Each row below holds a small network's activations on one input, seen along a few directions.
In each table, some parts of the input vary, and every possible input appears once, in random order.
Descriptions start from the smaller parts, as in this example, which fits no table here: one of 5 places around a ring, together with either a single point or (one of 2 separate values, together with one of 4 places along a line) or one of 9 places along a line.
Shared parts are said once, and a part with two or three values counts as separate values.

Rows:
x1: [  4   5  14 -13   9  17  -7  -9 -42  -5  20]
x2: [-10  11 -15 -23 -33 -16  -5  30  40   8   8]
x3: [ 20 -34  -3  23   6  30  32 -15  10  13  -9]
x4: [-19 -13 -24 -31 -28 -23 -13  21  38 -19   8]
x5: [ -3  -1  18  22   6   3  22   9 -22 -10  25]
x6: [ -4   7   6  11   0  22   4  -1 -33  -9  26]
x7: [-38   0   3 -15 -44 -15   3  21  22  -6 -26]
x8: [ 33   6  -4  23  28 -11 -12 -31   1  -1 -24]
x9: [ 11  10  -3  -7  48  14  -2 -29  -6   8 -16]
x10: [-24  15  -6 -17 -45 -18   3  25  27  11  -8]
x11: [ 34  -7 -11  37  22 -10  -6  -3  -4   2 -23]
x12: [ -4   2  24 -10  29   8 -20 -19 -32   8  19]
Question: What is each input in this table made of?
Answer: either one of 4 places along a line or one of 8 places around a ring

Rows:
x13: [ -6  28   0   0 -26 -32 -26  41   8  -8  12]
x14: [  7  13  16   3  21   4 -11 -21 -14  11 -27]
x15: [  8  13   1  12  16  -9  10 -21 -11   7   5]
x16: [ 15  -1  13   0  21  -1 -21 -22 -17 -20 -14]
x17: [-20  18  -3 -53 -12  -2 -25  11   9   8  28]
x18: [ -3  -2   4  17  -4  24  25  -8 -26  10   4]
x19: [  5   7  -2  13  18   1  19  -8 -12  17  15]
x20: [ 12   5 -26   4  -8   6   7   3  48  -3 -25]
x21: [-25  16  -6   6 -55 -24  -2  30  -5 -16 -10]
x22: [ 18 -16   7  11   6  16   4  -5 -17 -10  20]
x23: [ 10 -18 -18   0 -21 -12 -14  -2  45  15 -18]
x24: [-43  -3   1 -51 -20  19   3   7  11   1  16]
x25: [  5  15   6   3  21  -9   0 -23 -13   5 -16]
x26: [-38 -13  24   0 -27  -5  12  34  35 -11  -5]
x27: [12 -7 -3  5 30 -7 -7 -7 -9 -6 13]
x28: [  3 -20   4  12  -1  24  11  -3 -25 -14  11]
x29: [ 12 -12  -3  10  21   4   2  -4 -13  -3  19]
x30: [  6  -1   4  16   5  18  19  -8 -16  16   8]
x31: [  9 -19 -26  -6 -12 -11  14  18  35  14 -28]
x32: [ 15  -2   8  -2  28  -4 -19 -13 -12 -14  -8]
Question: What is each input in this table made of?
Answer: either one of 3 separate values or one of 5 places around a ring or (one of 2 separate values, together with one of 6 places along a line)
Question: Change only the choice among 2 separate values in x19. List by row number the other rows that result.
Answer: x29
Question: Start at x13 and move only the place on the ring of 5, one step at a time. The first step leads to x17. Which rows follow, in order?
Answer: x24, x26, x21

Rows:
x33: [ 18 -13  -5  20   2   9  23  -1   5   1   2]
x34: [-21 -13   2  -6 -23   7   5  13   5  -5  12]
x35: [-13   5  -3  -9 -33 -19 -12  24  37  -1 -26]
x36: [  6  -7  18  19  22  27  18 -26 -39  -2   8]
x37: [  3  -6 -16   0  -8 -11  -7   7  24   1 -16]
x38: [  2   5  -8 -18  -2  -5 -28   4  11  -1 -12]
x39: [ 22  11   5   8  48   7 -11 -36 -30  -1 -18]
x40: [  0  -4  10 -15  21  15  -7  -6 -20  -2  13]
x41: [ 31  -1  -1  31  36   7   2 -29 -21  12 -22]
x42: [-32   5  -5 -15 -47  -4   8  31  21   2  10]
x43: [-15   1  -7  -2 -44 -13  17  33  36  -1  -9]
x44: [ 15   5  -1  -5  27  -2 -21 -14   3   2  -2]
x45: [  5  23  15  18   4 -14  -6   3 -45 -18  27]
x46: [  8   3   5   1  39  13   4 -31 -43  12  17]
x47: [ 20 -19   8  33  25  12  25 -24 -20  -6  -9]
x48: [ 0 -7  4  5  0 18 15 -6 -9  3 23]
x49: [ 22  -7 -15  14  15  -1  -3 -10   9  10  -9]
x50: [-18  18  -4 -24 -22 -25 -24  22  34  -1 -12]
x51: [-34   8   2 -35 -30 -15  -9  21  17  -2   9]
x52: [  1  -7  -7   8 -23  -2  19  18  23   0  -3]
x53: [-18   0   3 -27  -7  -4  -8   5   2  -1  16]
Question: What is each input in this table made of?
Answer: either a single point or (one of 4 places along a line, together with one of 5 places around a ring)
Question: Start at x51 and move only the place on the line of 4, one step at a time. The first step leads to x53. Which rows follow, in order?
Answer: x40, x46

Rows:
x54: [-13  14   6 -26  -9   7  -7   6   0   5  14]
x55: [-13   8  14 -11  -7 -14 -20  18  -7  -7  15]
x56: [-15 -18   7  -7 -11  17  15   6   1  -5  18]
x57: [ -1   2  -1  17 -19  -2  16  12   1  -2 -10]
x58: [  5 -15  -6  -3  -3   5   9   3  32   3 -15]
x59: [ -7   6  -4 -15  -3 -23 -19   0  17   2 -14]
x60: [ 32  -5   2  16  45  21   1 -42 -40   5   5]
x61: [  0 -14  -6  12  -4   9  27   6  17   8   2]
x62: [ -4   7 -10  -8  -2 -26 -27   8  16  -4  -7]
x63: [-19   4  17 -18  -9  -8 -12  11  -9  -4   7]
x64: [-10   4   3  -5 -21  13  10   4  -4  -2  17]
x65: [-12   2 -10 -25   2   4  -8   0  30   5  -9]
x66: [-12  -1   6   1 -16  -9   8   7 -11  -3  13]
x67: [  4  10  -6   4 -10 -14   3   5  20   2 -25]
x68: [ -9  12   6   7 -20  -7  -1  15  -8 -15  17]
x69: [ 22  -5  17  24  45  10  -1 -35 -49   3  -5]
x70: [ 25 -15  -2  11  56  28   8 -41 -36   3   5]
x71: [  8  11 -11  11 -11 -17  -7  13  20 -10 -18]
x72: [  7 -11  -8  13 -13   5  18   6   5  12   1]
x73: [-20   4   2 -30   0  13   0   8   5   2  14]
x74: [ 23  10   3  26  37   7  -7 -25 -46 -11   0]
x75: [  9  -2  -5  25 -14 -15   6  16   2  -8   1]
x76: [  6  -9  -6   2 -11   1   3   3  22   9 -17]
x77: [ -4   0 -10 -19  -1  -7 -16  -3  21  13  -7]
Question: Changing only one part turns x64 into x68. The same change can be made to x76. Which row results?
Answer: x71
Question: What is each input in this table made of?
Answer: one of 4 places along a line, together with either a single point or one of 5 places around a ring
Question: List by row number the other rows that have the place on the line of 4 in common with x56.
Answer: x58, x61, x65, x70, x73
Question: Change only the place on the line of 4 in x55. List by row number the other rows that result.
Answer: x54, x63, x73

Rows:
x78: [ -6 -15  -2  -1 -36   3  -4  24  30   4  -1]
x79: [-22  24   4 -26  11  16   1  -6 -47 -11  24]
x80: [ 19  -8  -7  -6  39  -3  -8 -23   0  -4   1]
x81: [ 43 -16  15  48  23  11  -4 -28 -34   7   1]
x82: [ 21   3  10  24  47 -22  -6 -35 -42   5 -17]
x83: [ -9  15  -9 -21 -22 -11 -18   9  30  19  -4]
x84: [ -5 -21 -18  -3  -4  -1  31  -2  13   3 -12]
x85: [-11   2  -1 -18  17  -2  -1  -8  20   4 -21]
x86: [-19  23  27   9  -3  35  18   3 -33   8  36]
x87: [ 17 -20  16  25  24  16  12 -12   6   1  -1]
x88: [-14   9 -16 -26 -38 -30 -27  35  31 -20   4]
x89: [-14   4 -18  -5 -58 -13   5  43  25 -15 -10]
Question: What is each input in this table made of?
Answer: one of 2 separate values, together with either a single point or one of 5 places along a line
Question: Change only the choice among 2 separate values in x87. List by row number the other rows that result.
Answer: x80
